Each row below holds a small network's activations on one input, seen along a few directions.
Each table varies a few parts of the input and shows all the possible inputs, shuffled.
A made-up example of a description, with smaller parts first: ring(8) and (point or (values(2) and line(4)) or line(11)).
Shared parts are said once, and a part with two or three values counts as separate values.
In the rows, zero is written as 128.

Other details of the inputs vary at random and push rows far along two fixed directions, the same in every table; ignore that.

Table:
R1: [ 84 175 108 106 138 181 132  96 124 100  94 137 187 105 167]
R2: [120 141 147 136 146 120 153 109 114 114 118 131 121 108 126]
R3: [168 103 157 171 147  96 118 105 130 149 149 137 124 140  89]
R4: [ 83  81 155  77 132 147 161 126 113 105 104 116  44 100 132]
R5: [162 137 123 143 130 119 111 118 133 153 163 139 132 175 107]
R6: [175 128 110 173 110 121  77 151 165 155 143 113 182 160 113]
R7: [159 132 138 156 116 129 123 144 130 140 142 117 151 121 114]
R8: [107 185  67 112 123 147 105 145 134 141 125 151 192 133 170]
R9: [137 188 102 133 134 145 127 147 108 156 147 148 176 125 153]
R10: [135  57 164 141 108  89 138 177 141 133 124  88  50 102  96]
R11: [ 90 164  84 100 130 144 119  95 133  88  96 148 185 132 172]
R12: [103 179 101  96 128 152 142 104 110 105 121 155 169 128 162]
R13: [225 133 128 216 135  97  73  97 146 170 185 152 220 175  82]
R14: [150 160 107 138 134 135 109 139 125 175 164 148 156 155 121]
R15: [ 57 151 121  59 136 153 181 102  97  69  90 139  97  97 176]
R16: [ 82  74 156  66 123 143 167 141 111 111 110 111  18 104 131]
R17: [ 87 101 145 110 141 103 156 126 126  98  96 115  64  96 131]
R18: [144  55 176 117 124 113 147 165 122 151 142  96   5 133  94]
R19: [128 189  92 115 120 180 109 118 129 124 120 136 206 155 165]
R20: [129  82 178 134 120 111 165 154 113 123 122 102  64  87 106]
R21: [177  94 144 179 114  68 115 151 145 144 155 116 118 133  88]
R22: [101  62 169 130 131 102 149 155 135 116  97  89  41  79 110]
R23: [200 131 117 195 113  82  82 141 157 163 165 129 183 180  93]
R24: [ 80 130 123  87 143 173 129  94 126 111  98 137 129 117 147]
R25: [199 135 148 187 122  91 118 142 128 164 173 128 146 160  89]
R26: [ 41 178  63  59 123 198 117  93 139  71  67 144 202 115 200]
R27: [133 111 134 120 133 115 135 120 123 129 148 134  91 140 117]
Each input here is: values(3) and (point or (values(2) and line(4))).
The inputs of R25 and R23 match in every part but the values(3) part. If R2 is changed in the same way as R25 into R23, which row does it become?
> R17
Change only the line(4) part in R20. List by row number the other rows that result.
> R1, R7, R19
List by row number the other rows that have the values(3) part in common with R4.
> R3, R5, R13, R14, R16, R18, R24, R27

Table:
R28: [103 186  65  95 122 171 102 132 135 118 109 144 204 141 185]
R29: [ 46 109 127  43 125 144 182 166 109  91  89 105  16  83 166]
R30: [156 109 137 147 122 119 118 150 131 155 153 114 109 138 106]
R31: [180 114 163 172 148  96 130 132 120 160 162 134 116 130  86]
R32: [152 106 142 149 112 112 112 146 133 163 149 122 112 143 103]
R33: [ 54  69 164  83 128 115 178 131 121  75  67 102  25  64 137]
R34: [113 204  91 108 143 173 119  76 115 112 129 166 209 146 162]
R35: [159 120 138 151 132 108 128 126 130 143 152 134 115 148 105]
R36: [199 112 165 195 139  82 121 129 120 171 170 128 133 143  78]
R37: [ 51  64 163  74 127 124 178 131 119  71  73  96  23  63 144]
R38: [188  97 152 187 123  89 106 155 143 174 165 117 120 149  80]
R39: [186  82 166 210 128  80 110 137 154 134 135 101 147 113  78]
R40: [100 199  76  89 138 179 117  87 123  99 118 159 199 155 175]
R41: [112 187  74 108 112 177 110 129 142 128 116 141 199 140 166]
R42: [121 164 100 110 120 151 110  91 125 125 134 159 194 162 150]
The inputs of R40 and R42 match in every part but one. If R41 is changed in the same way as R40 into R42, which row does it become?
> R28
What is each input in this table made of?
> values(3) and (point or line(4))
